A small network was shown many inputs. Here are its activations along a few directions, one row for each input.
In each table, some parts of the input vary, and every possible input appears once, in random order.
A made-up example of a description, with smaller parts first: one of 3 separate values, together with either a single point or one of 11 places along a line or (one of 5 places around a ring, together with one of 6 places along a line).
Shared parts are said once, and a part with two or three values counts as separate values.

Other details of the inputs shift rows strongly along two fixed directions, in all tables alike. That doesn't count.
These rows show it; all are for the same input, with only those details redrawn:
[-41   5  16 -14  -1  -2  11  12 -12  19   5]
[ 95  29 -20  84   1  26 -39  57 -43 -26  13]
[-21  57 -28  45   4   8 -34  99  -5 -14  19]
[ 63 -28  30  13  -2  13  17 -44 -49  14  -6]
[ 64 -30  31  12  -2  14  17 -47 -49  15  -6]
[-20  58 -29  46   5   9 -36 100  -4 -14  20]
[ 61 -28  30  12  -3  13  16 -42 -48  14  -4]

Table:
row 1: [-59 -27 -20   8 -10 -27 -21 -21   4  -1  14]
row 2: [-41   6  15 -14   0  -1  11  12 -12  19   5]
row 3: [-15 -14   6 -38  15  -4  30  27  40   0   5]
row 4: [-20  -8  28 -25 -31 -25  27  28  30   7   2]
row 5: [-32  14 -45 -24  -3   4  14 -10  14  33 -20]
row 6: [-42 -19 -47 -15 -25   9  -4 -14  21  25   3]
row 7: [ 44  -5 -11   0 -12  14  14 -45  19  32 -43]
row 8: [-23  32  15 -20  20 -21  -6   8  28  28 -26]
row 9: [-28   8  36 -15 -12 -14  -5  15  23  25  -9]
row 10: [-58 -16 -10 -18  -5 -21 -12 -16  -4 -40 -12]
row 11: [ 69 -32  -8 -16   9   5  29  -8 -24 -14  12]
row 12: [ 60 -36  -7 -23  12   7 -13 -26 -28 -41  -9]
row 13: [ 49  31  13 -20   7  20 -10 -71 -24 -26  27]
row 14: [-53 -25   6  22  -3 -37 -13 -25  38   4   9]
row 15: [ 63 -11  10  -4  27  -3  19 -61 -40  23 -23]
row 16: [ 52  28 -43 110  13   7 -62  71  14 -91  -4]
row 17: [-32  55  24 -26  16  24   8 -33  39 -20  19]
row 18: [-31 -10   5 -28 -24 -19  39  27  -5   1  14]
row 19: [-35 -21 -21  -4 -24   3  -6 -15  56  33  -1]
row 20: [-29 -20   8 -36  29   2  -2   9  35 -25 -11]
Changing only one part turns row 13 into row 17. The same change can be made to row 10. Which row results?
Answer: row 16
Describe the family of inputs behind these rows.
Answer: one of 2 separate values, together with either a single point or one of 9 places around a ring
A walk changes only the place on the ring of 9. It starts at row 18 and steps to row 2. List the rest of the walk in order.
Answer: row 15, row 5, row 6, row 1, row 10, row 12, row 11
Change only the choice among 2 separate values in row 7. List by row number the other rows that result.
Answer: row 5

Table:
row 21: [-33  16 -22  31  -1 -20 -28  33  20 -35  12]
row 22: [-47 -34   2 -31  -5  -4   7 -42   7   5 -14]
row 23: [  8 -37  61 -56   3   3  45 -97 -30  45 -13]
row 24: [-94   5 -15  -9   8 -17  -6  31  33 -17   0]
row 25: [ 85   7  24  26   8  23  -5  -1 -30 -14  10]
row 26: [ 53 -20  -3  13  -1  17   5 -58   8   4 -25]
row 27: [-34 -36  56 -86  -2 -11  68 -70 -22  35 -12]
row 28: [ 55  32  -5  33   9  22 -11  27 -33  -2   6]
row 29: [-61  21 -42  13   1   1 -24  64  44 -18  14]
row 30: [ 60  31 -10  30  12  18  -2  31 -38  -4  12]
row 31: [-122   24  -25  -24  -12  -21  -19   36   38   -3   10]
row 32: [ 39  -4  -5  40 -17  -1  -4  40 -17  18  -5]
row 33: [-47 -35  55 -90   3 -15  75 -76 -24  49  -7]
row 34: [ -5  -1  -1  15 -14  -7   5  44  -7  28  -3]
row 35: [ 86   2 -26  38   5  12 -24 -21   9  -7 -18]
row 36: [-61  29 -49  10   2  -9 -48  66  30 -20   6]
row 37: [-31 -47  23 -30   9 -26  15 -53   8   3 -15]
row 38: [ 62  20   8  21   6  14 -14  33 -14 -32   9]
row 39: [-107   39  -18  -28   -9  -17   -4   15   59   15    2]
row 40: [-30  13 -43  14   3  -5 -29  52  37 -14  15]
row 41: [ 70 -14 -23  49 -16  12 -18 -12  -4 -24  13]
row 42: [ 77 -21  37 -12  -2  11  25 -38 -37 -12  -8]
row 43: [ 77  10  20  31  11  21  -9  -4 -34   1  10]
Describe the family of inputs behind these rows.
Answer: either one of 2 separate values or one of 9 places around a ring or (one of 3 separate values, together with one of 4 places along a line)
A walk changes only the place on the ring of 9. It starts at row 27 and steps to row 42. List the rest of the walk in order.
Answer: row 38, row 25, row 43, row 23, row 28, row 30, row 33
